A small network was trained on invented records. Each row is its activation on one of them, seen along a few directions.
Here are examples, each followed by its value of one field, Pugun.
The word absent means that the record has no Pugun.
Other fields move the rows too, some of them a lot.
(in the rows, 500 means zero)
Strong random noise was added to every row along 5 fixed directions; ignore it. To show where, here is one row again and again, with new noise each time:
[486 552 509 330 755 605 456 570 394 504 481 538 498 329 367 425 463 499]
[636 576 658 593 437 465 535 237 606 546 527 490 787 612 598 624 425 440]
[583 466 697 528 539 568 520 266 427 598 449 540 517 462 523 429 503 476]
[455 749 356 200 848 590 405 821 504 431 554 468 685 367 252 562 374 505]
[523 555 684 322 630 799 474 487 297 716 355 507 257 410 298 284 542 600]
[580 775 613 453 576 554 473 540 596 518 563 394 892 578 350 695 402 505]
[578 586 470 459 522 483 518 373 603 476 536 539 706 540 592 614 383 457]

[618 511 720 566 319 591 552 304 496 612 500 487 548 574 542 513 596 518] | m12
[395 558 298 426 341 599 555 588 453 295 594 558 515 413 531 770 411 672] | m1
[475 535 459 488 512 570 465 551 421 495 558 513 520 441 414 553 479 517] | m18
[459 399 546 564 579 390 539 546 411 292 579 528 576 364 486 542 512 598] | m10
[586 467 607 403 450 649 466 521 444 756 365 432 222 641 416 237 596 487] | m12
[429 535 167 323 563 555 471 640 477 432 555 588 416 427 506 514 392 514] | m18
[537 621 366 482 261 551 485 715 657 535 439 385 387 815 482 536 460 675] | m10
[519 412 582 775 566 449 546 284 408 484 507 636 614 297 586 437 603 309] | m7
[528 501 426 496 404 323 477 342 646 505 571 518 587 588 720 550 369 363] | m1
[366 318 427 424 548 650 567 589 200 336 540 620 169 221 474 501 530 738] | m14
[496 605 398 421 352 454 493 568 678 460 518 464 610 704 527 620 389 552] | m11
[527 557 255 406 279 677 526 604 556 611 364 464  86 671 496 419 519 685] | m16
[584 642 687 384 653 493 424 636 547 633 522 389 637 611 290 489 526 400] | m12
[620 570 510 587 446 447 422 416 700 618 455 431 601 705 600 468 450 348] | m9
[624 651 608 631 136 554 578 334 694 522 535 505 717 819 563 790 456 619] | m2
[488 437 619 581 357 484 565 286 408 473 568 529 598 450 586 617 478 543] | m1
[454 537 313 352 803 501 526 494 438 472 528 692 501 240 536 335 424 325] | m7
[566 444 618 647 425 411 588 143 533 628 449 597 521 496 731 369 496 299] | m6
[397 542 525 566 660 432 472 553 424 269 627 485 765 387 505 657 574 488] | absent
[524 434 685 681 672 319 530 305 479 359 655 496 842 323 468 587 556 347] | m5
[479 545 249 464 808 344 420 735 576 534 458 541 438 413 490 303 473 249] | m17
[446 457 351 458 439 576 509 629 396 437 526 530 297 439 511 537 487 647] | m14
[637 849 847 743 382 648 479 449 589 779 464 332 804 694 295 542 583 409] | m7
[468 247 391 572 551 506 476 508 369 424 392 600 141 304 626 347 581 520] | m8
[477 385 476 707 456 481 526 486 419 369 500 494 386 336 493 492 639 573] | m16
[431 620 526 416 407 651 538 570 454 382 516 528 497 421 409 594 484 676] | m11
[471 439 472 820 449 516 599 500 406 322 506 590 506 317 557 593 612 498] | m17
[526 271 561 518 710 333 452 352 483 582 493 528 359 425 545 225 554 266] | m5
[472 386 656 514 560 424 477 405 421 491 469 554 456 413 480 382 536 467] | m11
[666 705 469 609 195 486 512 436 771 686 433 344 528 886 523 605 492 538] | m16
[514 436 534 411 367 581 555 444 456 530 458 499 378 540 553 464 522 550] | m3
[526 538 665 555 455 470 539 424 538 518 513 418 611 574 398 613 522 477] | m15
[573 321 426 589 298 325 546 327 622 503 458 567 368 700 771 452 462 523] | m10
[585 571 669 518 443 523 461 611 509 630 456 363 493 626 364 487 587 556] | m4
[441 302 182 342 460 526 558 442 489 370 482 758 191 424 712 400 425 573] | m2
[512 769 566 553 172 830 634 446 484 610 426 498 504 582 444 659 528 677] | m6
[408 480 524 288 858 358 303 634 452 566 507 413 371 539 428 259 526 365] | absent
[401 465 349 435 794 317 409 700 525 355 555 447 559 323 380 433 496 323] | m15
[456 271 566 418 844 244 459 512 394 376 582 510 601 254 520 332 513 275] | m3
[427 550 252 420 334 745 566 800 355 294 503 529 348 359 407 679 586 832] | m4
[492 396 671 625 615 462 408 514 410 519 471 498 468 402 377 302 611 434] | m2
[595 547 580 356 504 606 431 442 482 789 320 488 195 557 514 255 526 537] | m8
[507 343 533 573 609 373 559 193 396 389 635 660 625 283 668 485 437 367] | m18
[451 579 681 398 779 502 410 669 424 590 493 321 551 421 152 354 549 422] | m15
[496 591 441 458 412 772 521 556 464 479 450 529 409 469 450 581 499 652] | m9
[544 652 601 398 588 463 395 564 620 650 448 352 621 614 420 446 435 398] | m13
[498 233 591 534 705 360 485 524 306 430 479 582 337 275 477 363 631 442] | m4
[592 365 482 625 414 409 506 339 547 540 411 515 390 563 706 435 496 465] | m8
[575 493 572 602 398 388 455 464 583 610 527 396 508 699 558 507 460 463] | m14
[504 667 490 277 643 620 460 618 530 622 511 413 454 527 299 398 477 500] | m5
[479 407 409 400 401 544 530 563 462 464 470 491 374 532 547 490 520 553] | m3
[458 408 692 509 422 671 526 263 293 643 379 511 197 558 512 347 682 648] | absent
[420 586 574 292 817 637 442 672 305 733 378 494 318 311 238 165 549 409] | m6
[436 475 415 620 509 588 546 570 398 201 595 568 736 270 455 800 518 623] | m9
[485 765 610 327 654 571 449 715 539 513 518 315 755 529 255 604 397 527] | m13
[431 405 326 285 749 402 427 570 498 438 461 595 353 312 587 370 420 373] | m13
[524 682 475 673 463 574 536 671 530 504 468 447 576 545 391 592 544 494] | m17

Which value of Pugun does each new row have?
[462 350 544 529 720 356 504 426 412 311 601 630 636 267 506 444 488 424] | m2
[513 643 305 539 367 683 585 473 508 528 445 627 472 521 545 565 491 511] | m7
[672 728 813 599 152 743 522 538 463 795 361 275 503 808 257 580 655 732] | m4
[415 540 582 458 367 716 526 608 380 418 458 558 329 418 356 595 570 726] | m11
[485 573 713 539 412 649 521 653 344 458 500 367 632 464 244 666 632 654] | m3
[531 596 217 386 328 572 540 541 657 435 484 540 417 592 699 649 379 646] | m8
[590 490 514 641 284 524 567 372 557 565 443 447 369 635 550 508 556 579] | m16
[459 195 290 656 533 209 480 521 558 256 528 622 350 413 759 411 512 413] | m10
[441 435 641 581 513 583 498 569 380 436 463 401 530 416 386 531 556 576] | m13
[558 669 743 669 443 657 603 323 414 583 523 543 752 445 405 616 560 497] | m7
[549 392 455 483 565 443 472 420 490 647 391 515 182 478 531 231 568 439] | m16
[516 294 475 517 634 299 401 511 480 594 481 501 255 511 595 261 488 343] | m14
[523 680 594 386 300 721 606 400 516 602 468 425 461 624 401 587 479 668] | m15
[477 474 583 618 676 303 513 510 433 283 708 478 805 304 492 651 455 457] | m14
[523 622 277 204 469 635 515 495 633 623 475 556 267 612 544 437 420 526] | m5
[570 374 516 572 417 448 524 341 482 524 442 538 450 506 657 491 508 543] | m8
[505 394 475 553 223 684 585 379 440 489 424 637 261 564 563 515 544 703] | m2
[483 625 499 349 602 388 431 582 567 544 582 414 678 558 434 551 357 414] | m1
[505 347 425 609 762 118 369 546 624 372 583 520 722 461 553 379 459 208] | m2
